These are the activations of a small neural network, seen along a few directions. Each row is one input.
Each table varies a few parts of the input and shows all the possible inputs, shuffled.
A made-up example of a description, with smaller parts first: one of 8 places around a ring, together with either a single point or (one of 2 separate values, together with one of 4 places along a line) or one of 9 places around a ring.
Shared parts are said once, and a part with two or three values counts as separate values.
In the rows, zero is written as 128.

Other details of the inputs shift rows strongly along two fixed directions, in all tables alike. That doesn't count.

Rows:
row 1: [138 142 128 114 130 138 194 115 150 118 106 145 118 130 152]
row 2: [121 108 126 129 115 151 150 159  85 123 122 120 143 136 167]
row 3: [143 142 129 111 128 135 197 110 151 117 107 145 120 133 150]
row 4: [150 148 121 137 130 144 121 102 186 132 123 151 136 130  72]
row 5: [150 150 130 138 136 145 117  92 182 128 122 142 133 140  79]
row 6: [163 142 143 140 148  84 142  91 161 123 131 148 123 135  90]
row 7: [124 115 126 130 120 112  84 155 105 139 144 114 143 124 106]
row 8: [134 144 141 133 138 125 109 114 153 121 127 115 128 136 104]
row 9: [148 150 133 144 139 154 114  98 183 124 117 136 136 144  80]
row 10: [106 117 122 121 125  96  82 142 107 140 155 115 117 108 123]
row 11: [146 124 133 123 133  98 199 111 118 127 117 160 120 135 153]
row 12: [120 131 124 132 133 118  91 123 135 136 137 122 118 120 110]
row 13: [163 137 140 134 140 125 221  91 146 114 103 162 125 149 148]
row 14: [124 112 132 135 121 118  85 158 100 129 146 102 145 128 114]
row 15: [114 116 127 107 122 110 166 150  93 123 127 122 116 117 181]
row 16: [135 134 141 126 137  95 103 124 133 117 140 105 121 122 116]
row 17: [120 108 123 129 113 150 154 144  92 125 128 125 135 128 167]
row 18: [147 136 130 138 128 138 110 123 152 127 129 129 145 137  88]
row 19: [141 143 126 134 133 140 114 105 167 133 120 140 132 137  90]
row 20: [138 133 118 125 120 163 175 130 142 131 108 156 142 137 132]
row 21: [119 114 136 118 126 124 163 146  84 111 122 107 121 128 193]
row 22: [158 149 134 146 134 157 117 111 180 120 116 132 148 147  73]
row 23: [118 110 122 127 117 149 150 158  90 130 124 130 140 128 163]
row 24: [133 124 118 121 116 151 168 138 124 133 117 148 142 134 139]
row 25: [ 99 118 135 127 133  97  76 156  93 134 148 101 120 113 135]
row 26: [116 135 131 122 133 104  97 133 137 134 137 121 121 119 109]
row 27: [132 131 122 127 125 167 174 114 135 126 108 150 130 140 152]
row 28: [103 118 124 109 120 122 158 148  95 135 127 132 120 119 173]
row 29: [ 96 115 123 111 121 124 155 156  89 136 126 132 118 116 178]
row 30: [159 142 136 129 143  77 146  95 165 129 131 157 121 130  84]
row 31: [121 113 128 139 122 120  80 146 107 128 148 105 135 122 116]
row 32: [109 116 125 126 126 100  79 140 103 139 151 109 118 113 126]
row 33: [143 134 124 135 125 132 109 114 153 133 131 134 136 129  89]
row 34: [139 129 117 129 119 165 174 116 139 127 109 151 135 136 141]
row 35: [115 106 119 127 114 145 150 148  86 128 129 129 131 122 172]
row 36: [120 124 116 119 120 148 164 129 123 135 118 151 128 129 151]
row 37: [134 133 138 121 134  91 104 127 133 123 137 108 121 122 112]
row 38: [146 136 130 139 130 140 107 124 152 125 127 127 144 137  90]
row 39: [126 136 116 121 126 155 177 110 145 131 111 156 117 127 150]
row 40: [107 120 139 130 133 102  77 150 100 126 144  94 124 122 132]
row 41: [128 127 132 136 130 128  93 125 133 130 137 117 134 133 104]
row 42: [119 118 140 125 134  83  85 147  99 120 149  91 119 115 135]
row 43: [113 114 131 135 127 116  77 146 104 132 145 105 132 126 121]
row 44: [121 128 124 132 130 123  91 130 134 141 135 129 130 125 101]
row 45: [128 130 132 136 134 122  92 117 134 125 139 110 123 129 113]
row 46: [148 154 133 144 143 149 113  88 185 119 118 130 124 140  88]
row 47: [127 133 116 121 123 160 176 118 143 135 110 161 128 132 142]
row 48: [148 151 138 127 141 116 126 106 171 119 119 125 121 131  99]
row 49: [133 134 123 125 127 161 179 103 138 122 111 146 119 135 159]
row 50: [120 115 125 133 123 115  81 160 105 140 142 115 142 122 107]
row 51: [119 122 121 126 123 159 164 129 116 130 116 145 128 132 161]
row 52: [133 137 123 127 129 125 110 114 157 138 133 141 131 127  91]
row 53: [104 116 130 118 125 132 153 147  86 126 123 122 120 124 186]
row 54: [100 120 132 124 131  95  77 155  99 139 145 106 121 114 127]
row 55: [125 124 125 129 127 156 162 119 117 119 114 129 121 137 170]
row 56: [130 126 125 140 127 130  93 129 135 131 140 124 134 122 100]
row 57: [103 114 126 132 130 106  75 145  97 134 152 106 116 111 134]
row 58: [123 115 126 132 122 113  81 157 105 137 142 112 142 125 108]
row 59: [148 143 145 131 140 111 117 111 153 110 129 107 125 134 108]
row 60: [157 159 142 134 147 124 126  93 188 111 118 126 122 135  89]
row 61: [104 119 133 121 129  91  80 151  99 138 147 105 122 115 126]
row 62: [117 110 125 134 120 112  83 147 100 134 154 111 133 115 119]
row 63: [101 114 132 121 125 137 154 154  80 124 122 116 122 126 191]
row 64: [115 108 121 131 115 153 151 149  90 126 126 126 134 126 169]
row 65: [115 113 121 134 121 113  80 150 106 140 147 117 133 114 112]
row 66: [139 135 120 133 125 130 109 117 157 133 133 138 134 125  89]
row 67: [135 137 126 131 130 130 107 113 153 137 129 136 132 133  93]
row 68: [120 126 116 119 123 144 165 121 125 131 120 145 117 124 159]
row 69: [117 118 137 120 131  79  86 150  99 126 147  94 119 115 132]
row 70: [149 153 127 136 139 139 116  87 186 127 118 139 122 136  85]
row 71: [104 116 127 114 122 128 153 149  88 132 121 125 120 124 180]
row 72: [147 141 121 132 126 136 123 107 170 132 129 145 136 128  83]
row 73: [123 125 122 126 127 152 163 118 118 123 117 136 118 130 170]
row 74: [141 132 118 125 120 162 175 127 142 129 108 154 142 139 132]
row 75: [148 146 137 126 136 159 202 104 153 104  96 136 123 144 161]
row 76: [105 116 130 116 123 131 158 145  87 127 125 124 120 124 184]
Each input here is: one of 4 places along a line, together with either a single point or (one of 3 separate values, together with one of 6 places along a line).
Changing only the place on the line of 4 turns row 19 into row 27. The same change can be made to row 54. Which row results?
Answer: row 25
Changing only the place on the line of 4 turns row 38 into row 2. The same change can be made to row 76. Which row results?
Answer: row 8
Change only the place on the line of 4 in row 31. List by row number the other rows that result.
Answer: row 34, row 35, row 66
Change only the choice among 3 separate values in row 3. List by row number the other rows that result.
Answer: row 1, row 15
A walk changes only the place on the line of 6. It starts at row 3 and steps to row 28. List the rest of the walk in order.
Answer: row 10, row 52, row 72, row 24
Change only the place on the line of 4 in row 3. List by row number the other rows that result.
Answer: row 16, row 37, row 59
